A small network was shown many inputs. Here are its activations along a few directions, one row for each input.
Each table varies a few parts of the input and shows all the possible inputs, shuffled.
A made-up example of a description, with smaller parts first: one of 3 separate values, together with either a single point or one of 11 places along a line or (one of 4 places along a line, together with one of 8 places around a ring).
Shared parts are said once, and a part with two or three values counts as separate values.
(in the rows, 100 means zero)

Other details of the inputs vary at random and push rows far along two fixed directions, the same in every table; ignore that.

Rows:
x1: [107, 85, 84, 92, 122, 89, 100, 113, 80, 93, 105, 88]
x2: [96, 77, 90, 95, 98, 86, 126, 98, 86, 94, 121, 93]
x3: [81, 158, 123, 124, 88, 126, 76, 78, 130, 99, 88, 116]
x4: [103, 69, 40, 76, 100, 96, 114, 66, 98, 129, 106, 105]
x5: [119, 88, 160, 104, 103, 75, 129, 152, 52, 49, 118, 102]
x6: [92, 70, 39, 75, 107, 103, 119, 60, 98, 118, 109, 95]
x7: [111, 84, 87, 96, 115, 87, 101, 120, 77, 96, 100, 91]
x8: [89, 95, 69, 100, 88, 108, 106, 72, 115, 116, 101, 104]
x9: [86, 141, 113, 128, 92, 107, 67, 106, 126, 100, 83, 99]
x10: [74, 134, 115, 118, 61, 115, 86, 85, 137, 91, 94, 111]
x11: [117, 90, 159, 112, 111, 78, 132, 149, 52, 50, 115, 93]
x12: [92, 121, 78, 97, 113, 122, 91, 60, 109, 116, 91, 110]
x13: [88, 138, 110, 118, 85, 106, 59, 109, 124, 105, 79, 111]
x14: [111, 81, 86, 86, 114, 81, 99, 124, 74, 93, 106, 95]
x15: [93, 105, 128, 111, 69, 90, 112, 120, 103, 75, 112, 107]
x16: [113, 74, 45, 72, 118, 94, 95, 96, 84, 122, 95, 104]
x17: [116, 79, 42, 71, 126, 107, 102, 62, 83, 134, 93, 114]
x18: [81, 126, 114, 119, 64, 106, 86, 91, 134, 95, 92, 116]
x19: [116, 84, 85, 92, 115, 82, 98, 122, 79, 100, 97, 96]
x20: [71, 138, 112, 119, 67, 114, 90, 83, 138, 96, 103, 106]
x21: [86, 147, 106, 123, 91, 112, 65, 102, 128, 103, 85, 102]
x22: [115, 51, 113, 81, 96, 103, 126, 102, 106, 120, 116, 67]
x23: [122, 63, 195, 98, 118, 84, 139, 159, 77, 73, 115, 61]
x24: [109, 90, 142, 109, 111, 106, 91, 130, 130, 114, 93, 74]
x25: [85, 149, 126, 121, 85, 121, 73, 85, 124, 96, 86, 121]
x26: [117, 82, 97, 86, 116, 93, 110, 103, 73, 92, 100, 112]
x27: [110, 80, 40, 75, 129, 109, 108, 54, 84, 132, 98, 105]
Description of these inputs: one of 3 separate values, together with either a single point or one of 8 places around a ring.
The inputs of x1 and x6 match in every part but the choice among 3 separate values. If x9 is changed in the same way as x1 into x6, which row does it become?
> x2
Which other rows does x8 become when the choice among 3 separate values takes its other values? List them by row number.
> x7, x11
Which other rows does x27 become when the place on the ring of 8 takes its other values? List them by row number.
> x3, x5, x11, x12, x17, x25, x26

Rows:
x28: [114, 94, 111, 92, 110, 87, 107, 120, 69, 83, 96, 117]
x29: [90, 106, 61, 89, 114, 126, 79, 60, 128, 147, 85, 90]
x30: [104, 102, 61, 99, 105, 96, 92, 86, 92, 110, 92, 114]
x31: [136, 41, 94, 62, 132, 87, 127, 117, 63, 111, 110, 90]
x32: [107, 100, 165, 116, 85, 78, 113, 162, 95, 62, 113, 76]
x33: [81, 159, 110, 131, 92, 117, 65, 89, 126, 94, 80, 118]
x34: [103, 105, 97, 103, 117, 90, 104, 107, 73, 83, 101, 96]
x35: [87, 117, 85, 104, 100, 125, 91, 56, 123, 118, 96, 100]
x36: [90, 108, 157, 124, 76, 92, 91, 140, 120, 75, 94, 86]
x37: [116, 61, 66, 68, 121, 68, 121, 122, 52, 80, 125, 105]
x38: [96, 94, 23, 73, 118, 129, 99, 31, 126, 149, 94, 109]
x39: [108, 95, 69, 89, 102, 88, 96, 107, 77, 95, 111, 107]
x40: [99, 86, 99, 101, 91, 97, 117, 92, 95, 101, 109, 100]
x41: [85, 123, 156, 132, 64, 97, 104, 125, 109, 65, 109, 98]
x42: [87, 145, 130, 114, 72, 132, 77, 68, 138, 114, 81, 123]
x43: [85, 131, 134, 126, 95, 116, 76, 105, 136, 109, 84, 91]
x44: [107, 74, 85, 91, 109, 98, 104, 102, 102, 121, 97, 88]
x45: [106, 59, 96, 84, 96, 75, 136, 111, 77, 82, 123, 94]
What is each input in this table made of?
> one of 3 separate values, together with either a single point or one of 5 places along a line
The inputs of x45 and x36 match in every part but the choice among 3 separate values. If x38 is changed in the same way as x45 into x36, which row does it become?
> x43
Which other rows does x37 become when the place on the line of 5 takes its other values? List them by row number.
> x30, x33, x34, x39
Which other rows does x44 become when the choice among 3 separate values takes its other values? List them by row number.
> x30, x40
